Each row below holds a small network's activations on one input, seen along a few directions.
In each table, some parts of the input vary, and every possible input appears once, in random order.
A made-up example of a description, with smaller parts first: one of 8 places around a ring, together with either a single point or (one of 2 separate values, together with one of 4 places along a line) or one of 11 places along a line.
Shared parts are said once, and a part with two or three values counts as separate values.

Other details of the inputs shift rows strongly along three fixed directions, in all tables alike. That doesn't count.

Rows:
x1: [ 22   7  34  39  44 -19  36  -7   4 -14  12  14 -16   9]
x2: [ 18  10 -20 -32  14  -7 -63   1 -17   4  -3  13  10  17]
x3: [-26  -3  49  63 -17  12  73   8   4 -26  16  -6  -4  -8]
x4: [ 64   5  -5  -4  69 -42 -25  -8  12   8  11  41 -34   8]
x5: [-31  43   0  14 -19  20 -31 -41 -71 -46  -1   4  44   9]
x6: [-34 -22  -3 -19 -36  17  -4  28  -3  11   2 -21  17   5]
x7: [ 11  18 -28 -10  22  -8 -53 -48 -29 -11 -29  22  17   9]
x8: [  1  44  25  40  16  -1   3 -25 -28 -39   8  18   0   8]
x9: [  3  -9 -45 -65 -41  16 -68  23  -2  30   0  -7  19 -11]
x10: [ -6  39  22  56  38 -11  30 -51 -33 -47 -26  15   0   1]
x11: [ 30 -32 -26 -48  21 -17 -10  41  48  50  15   0 -35   2]
x12: [ 39   6  23  25  35 -17  41   2  28   4  17   9 -27 -11]
x13: [ 32  -8 -13 -40  31 -16 -26  14  18  30   5   4 -20  10]
x14: [ 30  21  44  42  71 -34  42  -5  28 -12  19  22 -52  11]
x15: [ 29 -22 -15 -21  27 -23  -3  37  41  35  16  11 -35   7]
x16: [-48 -31  36  46 -47  26  86  33   9  -7  15 -29  11  -8]
x17: [  1  43   0   4 -11  14 -21 -25 -37 -23   3   1  26  -4]
x18: [  6  20  17   8   2   6  -2 -28 -23 -17   2   0  17 -11]
x19: [ 28 -11 -46 -38   5 -27 -22  13  33  44 -12 -11 -27  -1]
x20: [-18  46  -3   2 -36  30 -47 -59 -79 -47  -7   2  60 -15]
x21: [-70 -39 -13   1 -61  32  44  32  23  21 -16 -40  15  -3]
x22: [-56 -16 -30 -26 -54  26 -19  17 -14   4 -36 -27  29  -4]
x23: [ 18  -9  11  10  11  -4  30   8  11   8  11   0 -10  -2]
x24: [ 29  -6  24  13  24 -11  36  12  32  10  15  -1 -20  -9]
x25: [ 30 -43  -7 -39  16 -20 -29  37  45  39   5  11 -32  -4]
x26: [ -6 -16 -33 -68 -39  17 -61  24   2  32  -4 -19  21  -9]
x27: [-27 -54 -18 -33 -49  17  -6  43  15  29   6 -18  11 -10]
x28: [ 47  -3  -4 -24  39 -22  -5  25  45  32  14   4 -33   0]
x29: [ -7   3   2   0 -13   6 -30 -13 -23 -17   2  12  11  -7]
x30: [ -7  53   1   2  -6  12 -71 -43 -68 -47  -9  19  37  14]
x31: [ 75  17  -5  -9  64 -36 -22 -16  19  11  13  35 -33  -8]
x32: [ 19  13   4  21  56 -32  18 -20   8 -11 -27  20 -28  -2]
x33: [-44   1  21  53  -7  15  73   1   9 -19 -11 -21  -8   2]
x34: [-55 -31  26  29 -58  26  70  50  29   5  19 -28  -6 -10]
x35: [ 12  28  -9 -11  17  -7 -56 -21 -25 -17   2  25   0   6]
x36: [-64 -32   4  14 -42  16  72  44  30  12 -22 -39  -4 -11]
x37: [-34 -39   4  -2 -46  22  59  53  33  30  18 -33  -6  -7]
x38: [ 55  35   4   4  69 -32  -3 -20  15   0  18  25 -37  -2]
x39: [-26  -8  28  20 -22  20  45  -4 -15 -10   5 -20  18  -5]
x40: [-13 -17 -37 -36 -32   9 -54 -15  -4   9 -28   0  24   3]
x41: [-29  12  53  75 -12  12  74 -12 -12 -40  18   2  -1  -8]
x42: [ 34 -20 -42 -34   2 -29 -25   4  30  42 -15  -5 -20  -7]
x43: [ 42 -44  -5 -33  26 -25 -23  45  56  42   8  15 -39   0]
x44: [-56 -12 -38 -36 -73  34 -41 -10 -17  -5 -27 -25  50  10]
x45: [-20  27 -12   8  -7   7 -21 -41 -22 -23 -21   4  20  15]
x46: [  8 -51   2 -10  -9  -3  48  49  51  42  18 -13 -27 -11]
x47: [-10  23  32  45   5   8  63  -5  -8 -19  16  -8  -3   5]
x48: [ 29  29  35  40  62 -25  16 -37 -19 -30   7  26 -12  10]
x49: [ -2  15   6  14   4   0   4   1 -13 -12   8   4   4  10]
x50: [ -6  33 -11  17  12   5 -38 -56 -52 -41 -33  15  25   5]
x51: [ -9   5  35  45   8   5  67 -14  -7 -19  17  -5  -5  -7]
x52: [-43  -7 -20 -38 -71  42 -37  13 -39   2  -7 -30  53   3]
x53: [ 25  25  -5 -15  13   1 -53 -35 -47 -17  -6  15  26   8]
x54: [  7 -37 -49 -60 -18  -5 -59   0  27  29 -23   1   9   8]
Each input here is: one of 2 separate values, together with either a single point or one of 6 places along a line or (one of 4 places along a line, together with one of 5 places around a ring).
The inputs of x38 and x20 match in every part but the choice among 2 separate values. If x49 is changed in the same way as x38 into x20, which row does it become?
Answer: x16
Change only the choice among 2 separate values in x12. List by row number the other rows that result.
Answer: x17
A walk changes only the place on the line of 4. It starts at x43 and steps to x1. List the rest of the walk in order.
Answer: x53, x24
A walk changes only the place on the line of 6. It starts at x36 and steps to x22. List the rest of the walk in order.
Answer: x33, x21, x45, x44
Change only the place on the ring of 5 in x6. List by row number the other rows that result.
Answer: x2, x5, x15, x49

Rows:
x55: [ 42  20  22  30  44 -22  28  -7  16  -4  23  18 -33  -2]
x56: [ 35  15  28  35  46 -23  24  -4  15 -11  22  24 -35   2]
x57: [  4  25  21  28  12  -2   2 -25 -24 -31   9  18   4   2]
x58: [ 22   0   0  -2  26 -18 -15  -8  12   3  -2  14 -13  11]
x59: [ -1 -11 -10 -20 -12   4  -8   9   7  15  -7 -13   6   2]
x60: [ -7  -5  -8 -24 -18  11 -37   9 -22  -2   0   1  21  -2]
x61: [ 30 -36 -10 -30  24 -17  14  35  48  47  13  -4 -33   2]
x62: [-17   1  24  40   4   4  75   1  14  -6   2 -16  -9   2]
x63: [ 18  34  10  14  18  -3  -6 -18 -28 -17  10   9   5   6]
x64: [ 28  -4  29  26  59 -26  45   3  30   3  17  14 -41  11]
x65: [-18  17 -14   1 -16   8 -13 -22 -26 -13 -20  -5  17  -6]
x66: [-41  -2  13  10 -18  16  31  29  24   1   9 -18 -11   7]
x67: [-17 -27  20  12 -19  10  39  43  21  11  17 -14  -9  -7]
x68: [-12  28  17  27 -15  13  15 -27 -33 -30   9  -1  20  -6]
x69: [  1  22  -6   9  11  -2 -25 -33 -25 -24 -12  16  15  12]
x70: [ 32  22 -24 -27   8  -6 -65 -16 -26   2   5  18  12   5]
x71: [-40   7  13  26 -32  27  39 -10 -20 -20  -9 -23  26  -7]
x72: [ 32 -22 -35 -40  31 -28 -22  23  39  41 -13   3 -31  -2]
x73: [-19 -29  19   7 -16  11  38  25  22   9  10 -13  -5 -10]
x74: [ -9 -21 -12 -10 -22   8  14  13  24  18  -4 -13  -2  -8]
x75: [-27 -24 -27 -26 -33   8 -26  17   1  14 -23  -9   8  -8]
x76: [-11   0 -18 -21 -31  17 -29 -12 -24   0   1  -7  30   0]
x77: [  2 -21  17   6   4  -5  28  29  28  11  14   0 -20  -9]
x78: [  0 -29 -18 -26  -1  -3 -13  24  24  23 -10  -2  -6   8]
x79: [  4   1   7   7  12  -3  -3 -11  -5  -7   8  10   0   9]
x80: [ 15  45  15  24  24  -6  -7 -49 -31 -33  -7  12   9  -1]
x81: [ 12  46  26  35  32  -5  -4 -33 -44 -40   7  22   5  12]
x82: [-16 -13 -36 -29 -35   7 -30   2  -2  15 -19 -12  13  -7]
x83: [-43   5  16  29 -32  25  25 -13 -22 -27 -12 -10  25  -7]
x84: [ -7  -8 -22 -31 -36  17 -37  -5 -15   8   1  -6  25  -7]
x85: [ -9  12 -11 -19 -26  15 -30  -7 -36  -8  -1  -5  31   1]
x86: [ 27   3 -15  -4  42 -28   3  -2  20  16 -11   8 -30   9]
x87: [ 37  -6 -10 -24  42 -26 -35   4  20  17  -7  17 -22  14]
x88: [-38 -12 -19 -13 -34  15 -20   7 -19  -1 -24 -12  22  -2]
x89: [-24   8  18  16 -33  20  27   0 -17 -14   9 -15  19 -15]
x90: [ 22   3  -7 -21   6  -4 -47   6  -9   4   4  18  -1  -4]
x91: [-18 -24 -13 -24 -38  13 -28  13   7  10  -9 -10  15  -3]
x92: [ 42  -1 -16 -22  33 -26 -26  -4  25  21  -1  12 -20   8]
x93: [ -6 -16  -2 -13 -14   3 -14  10  10   7  -9  -4   3  -5]
x94: [-31  22  34  42 -20  23  49 -26 -32 -33   8 -14  23 -11]
x95: [ 28   9  29  30  57 -26  30  -8  20  -8   4  15 -31   6]
x96: [-33 -15  -1   0 -29  20   7   8  -8  -5 -12 -14  20  -3]
x97: [ 14 -24 -16 -37   0  -1 -15  22  18  32   6  -7  -6  -5]
x98: [ 15  19  -8 -18  19  -2 -55 -28 -38 -15  -4  20  18   7]
x99: [  1  -8   0 -13 -23   9   0  23   5  15  11  -9   2 -15]
x100: [-15   7  11   9 -28  20  13   7 -23  -8  10 -13  19 -10]
x101: [ 37   2 -38 -38  23 -18 -54 -11   9  20 -10  16  -5   9]
x102: [  2 -17 -22 -25  -9   1 -31   6  12  11 -12   5   1   0]
x103: [-10 -11 -26 -13 -14  -2  -5   5   9  15 -13 -10   0   1]
x104: [ -4  60  14  27  26  -1   5 -35 -21 -33   5   6  -3  13]
x105: [ -5  -7  19  25  -5   0  56  16  19   4  20 -11 -10  -3]
x106: [-12  20   5   2 -20  16  -8 -14 -41 -19   2  -5  29  -7]
x107: [-17 -39 -16  -6 -11  -7  19  34  39  26  -9 -11 -19   3]
x108: [ 35  22  13  10  53 -25  -9 -15  -8 -13   8  27 -17  13]
x109: [ -7 -32  -9 -13 -18   5  26  30  40  29  -3 -18 -10 -13]
x110: [-18 -20  37  46 -11   3  98  19  47   4  13 -25 -23 -10]
x111: [  1  -3  23  23  11  -4  51   7  21   2   4 -14 -13  -4]
x112: [  1  32  -5  15  29 -13 -21 -37 -35 -28 -22  18   4  15]
x113: [ 31 -11  -2 -11  31 -18 -15   0  21  12  10  20 -23   3]
x114: [-37 -12 -12   4 -35  12   0   0  -7  -7 -18 -10  12  -4]
x115: [-17 -21 -10 -17 -34  13 -17  21  -2   8   6  -6  15   1]
x116: [ 16  22   0   4  13  -4 -35 -15 -26 -16   8  21   7   9]
Describe the family of inputs behind these rows.
Answer: one of 2 separate values, together with either a single point or (one of 5 places around a ring, together with one of 6 places along a line)
The inputs of x104 and x66 match in every part but the choice among 2 separate values. If x82 is changed in the same way as x104 into x66, which row does it become?
Answer: x114
The inputs of x115 and x105 match in every part but the choice among 2 separate values. If x73 is changed in the same way as x115 into x105, which row does it become?
Answer: x94
Change only the place on the ring of 5 in x105. List by row number the other rows that result.
Answer: x68, x85, x89, x106
A walk changes only the place on the ring of 5. It starts at x75 and steps to x114. List the rest of the walk in order.
Answer: x107, x112, x88
Change only the choice among 2 separate values in x85. List by row number the other rows that result.
Answer: x108
